Each row below holds a small network's activations on one input, seen along a few directions.
Each table varies a few parts of the input and shows all the possible inputs, shuffled.
A made-up example of a description, with smaller parts first: one of 4 places along a line, together with either a single point or one of 11 places along a line or (one of 2 separate values, together with one of 8 places around a ring).
Shared parts are said once, and a part with two or three values counts as separate values.
In the rows, zero is written as 128.

Other details of the inputs vary at random and push rows far along three fixed directions, the same in every table; ignore that.

Rows:
R1: [100 149 113  85 176 145 148 100 121 156 127  91 105]
R2: [134 141 126  77 167 156 124  76  92 165 117  99 109]
R3: [ 96 139  84 128 149 112 153 178 154 108 144 103 133]
R4: [127 137 151 140 119 140 116  87 135 132 130 161 115]
R5: [136 138 122 147 113 128 116 145 147 129 123 176 151]
R6: [127  94 140 131  97 105 146 172 122  84 136  98 125]
R7: [118 114  98  63 147 112 155 175  97 118 131  48 137]
R8: [141 127 123 145 119 128 120 146 136 129 120 158 141]
R9: [100 135 112 101 148 117 145 140 131 130 135  96 123]
R10: [146 113 175 151 100 137  98  74 119 133 126 176 106]
R11: [119 141 126 143 139 129 116 104 142 137 133 156 116]
R12: [107 163 110 138 157 147 131  98 152 141 137 144 116]
R13: [121  77 145  79 113 102 163 175  90  97 125  44 114]
R14: [119 132 118 160 122 122 118 136 152 117 141 161 125]
R15: [117 118 126 115 136 130 148 134 120 119 132  93 112]
R16: [134 114 129  92 137 129 146 141 103 139 114  90 131]
R17: [136 159 130 144 150 151 115  79 133 158 123 157 128]
R18: [140  98 120 129 114  97 139 189 127 105 131  91 151]
R19: [124 150  88 164 124 135 104 150 166 128 127 167 143]
R20: [137 115 118  92 140 127 131 136  97 129 125  89 123]
R21: [108 158  87  99 182 143 160 142 123 151 126  86 131]
R22: [162 108 166  94 128 149 123  69  71 139 118  89 103]
R23: [147  80 178 127  90 115 133 116  95 102 132  98 108]
R24: [171  87 187 159  63 108  96 126 109 109 116 173 140]
R25: [126 134 146 142 117 143 122  97 135 125 132 152 115]
R26: [132 116 130  98 141 129 147 145  96 137 117  90 125]
R27: [113 108 124 124 107  93 144 176 134  94 141 101 137]
R28: [ 93 151  90 105 175 127 154 135 139 138 139  84 118]
R29: [153  87 174 164  75 119 109 125 120  96 127 162 113]
R30: [116 130 126 141 116 119 121 134 146 118 140 154 129]
R31: [134 124 161 142 106 141 109  89 129 129 125 171 111]
R32: [147  83 141 119  97  92 130 184 114 106 124  99 150]
R33: [138 125 167 145 107 139 115  80 125 126 129 156 109]
R34: [150 128 148 147 128 137 108  97 119 146 117 155 125]
R35: [120 146  97 164 110 112 127 192 164 106 137 177 168]
R36: [151 113 142 169  95 114 116 146 137 106 127 165 151]
R37: [118 102 119 132 113 101 145 176 130  94 144  97 129]
R38: [132 131 144 150 129 133 111  89 133 135 131 158 109]
R39: [ 85 174  66 141 170 132 132 146 177 139 147 154 134]
R40: [120 139  96 159 115 104 121 189 168 110 133 177 173]
R41: [149 106 141 172  71 101 122 188 136  84 133 166 159]
R42: [111 124 123 112 137 115 137 136 126 126 131 106 119]
R43: [158 105 182  90 124 141 126  71  83 156 111  90 117]
R44: [137 118 163 140 109 142 110  88 121 131 122 163 106]
R45: [143  84 128 126  85 104 123 184 114  98 119  95 138]
R46: [110 145 103 157 136 118 121 143 161 120 140 157 128]
R47: [152  82 140 127  95 103 141 186 107  98 121  99 141]
R48: [149  89 144 122  88 103 146 181 111  94 125  97 149]
R49: [ 76 195  52 149 181 131 138 147 194 137 152 152 140]
R50: [109 142 134  88 157 153 147  84 114 151 126  94 103]
R51: [117 119 118 165  93  89 118 181 162  90 146 169 149]
R52: [136 159 134 126 170 168 116  54 122 180 111 153 115]
R53: [146 119 189 128 111 151 106  46 105 145 118 157  95]
R54: [120 130 123 150 121 122 120 138 147 117 134 157 123]
R55: [157 132 170 130 109 168  96  42 107 157 109 144 108]
R56: [117 135 126 148 116 114 122 131 151 115 141 155 133]
R57: [104 184  81 124 161 160 111 105 161 167 122 153 137]
R58: [150  86 141 128  97  96 138 179 116  99 130  88 149]
R59: [145 111 156  91 146 142 136  90  84 156 106  90 114]
R60: [130 159 125 130 131 162 103  76 138 159 116 154 126]
R61: [ 93 138  84 120 147 115 150 184 152 111 139 110 131]
R62: [120 145  93 142 123 132 108 151 155 133 123 152 144]
R63: [149  96 176 163  73 107 109 118 125  96 136 159 123]
R64: [ 98 173  65  94 193 145 167 148 144 154 131  83 142]
R65: [145  80 143 118  97  94 139 185 105 101 119 100 149]
R66: [146 155 161 126 149 170 112  32 114 175 112 158 118]
R67: [135 117 128 109 143 122 143 136 105 134 122  83 130]
R68: [116 122 124 117 137 128 143 139 125 119 130 103 112]
R69: [ 90 170  87 136 152 135 131 143 172 131 139 161 134]
R70: [133  98 135  52 161 124 161 133  77 151 114  18 119]
R71: [138 108 158 165  82 115 112 126 137  99 140 165 127]
R72: [152 113 156  95 142 150 142  89  85 152 109  83 110]
R73: [137 154 121 143 138 163 102  78 136 157 116 151 117]
R74: [117 151  71 173 135 106 117 198 187 117 141 172 170]
R75: [144  86 142 120  94 100 140 191 101 100 121 106 143]
R76: [123 169 110 130 161 149 120  96 152 163 129 147 141]
R77: [131 148  90 147 137 129 114 146 146 119 139 155 141]
R78: [124 133 146 139 118 135 118  95 134 130 136 154 118]
R79: [130  87 140 128 101  99 143 173 116  90 134  95 122]
R80: [161 123 177 146 106 140 104  73 109 142 117 159 126]
R81: [105 156  89  84 178 132 146 140 137 161 127  88 145]
R82: [ 97 165  88 146 157 125 134 133 168 129 147 143 132]
R83: [110 140 129  90 166 139 139  85 113 158 127  96 103]
R84: [105 165 107 140 156 152 131 101 155 140 137 149 117]
R85: [111 184  87 136 182 160 128 111 150 168 125 160 130]
R86: [110 182  85 133 183 149 120 108 154 172 124 159 136]
R87: [161 119 165 147  96 154  96  72 112 138 112 147 114]
R88: [133 146 126 156 115 132 112 139 144 131 125 189 148]
R89: [134 104 122 117 102 103 149 192 123 101 127 101 157]
R90: [115 116 126 108 136 128 144 137 119 123 129  98 112]
R91: [155 103 178  92 130 139 124  76  73 157 105  95 109]
R92: [ 89 155  94  96 168 138 161 137 140 133 137  86 121]
R93: [130 114 137 162 100 106 111 146 143 105 135 163 126]
R94: [163 127 173 159 106 151 107  79 111 137 117 175 120]
R95: [154 126 127 161 108 129  93 125 132 116 131 181 133]
R96: [133 108 129  49 151 130 161 125  69 130 125  21 117]
R97: [122 118 116 175  96 105 124 184 162  82 142 164 138]
R98: [110 128 126 108 131 127 146 137 128 118 132 104 121]
R99: [148 112 156  98 146 143 141  88  85 150 111  84 115]
R100: [142 120 161 153 115 132 109  82 124 129 130 155 107]
R101: [100 190  53 132 168 138 122 149 173 138 144 163 156]
R102: [172  90 188 163  62 109  99 123 110 106 119 170 142]
R103: [129 121 132  96 137 125 147 133 108 135 120  91 141]
R104: [ 89 155  93  99 169 126 157 134 142 136 141  84 124]
Description of these inputs: one of 8 places around a ring, together with either one of 2 separate values or one of 5 places along a line or one of 6 places along a line.
The inputs of R92 and R69 match in every part but the place on the ring of 8. If R63 is changed in the same way as R92 into R69, which row does it become?
> R51
The inputs of R7 and R101 match in every part but the place on the ring of 8. If R88 is changed in the same way as R7 into R101, which row does it become?
> R35
The inputs of R36 and R40 match in every part but the place on the ring of 8. If R12 is changed in the same way as R36 into R40, which row does it become?
> R53
Change only the place on the line of 5 in R18. List by row number the other rows that result.
> R21, R67, R72, R99
Change only the place on the line of 6 in R3. List by row number the other rows that result.
> R15, R28, R37, R97, R100
Change only the choice among 2 separate values in R62. List by row number the other rows that result.
> R2
Start at R58 and move only the place on the line of 5, one step at a time. The first step leads to R17. Which rows follow, in order?
> R36, R64, R94
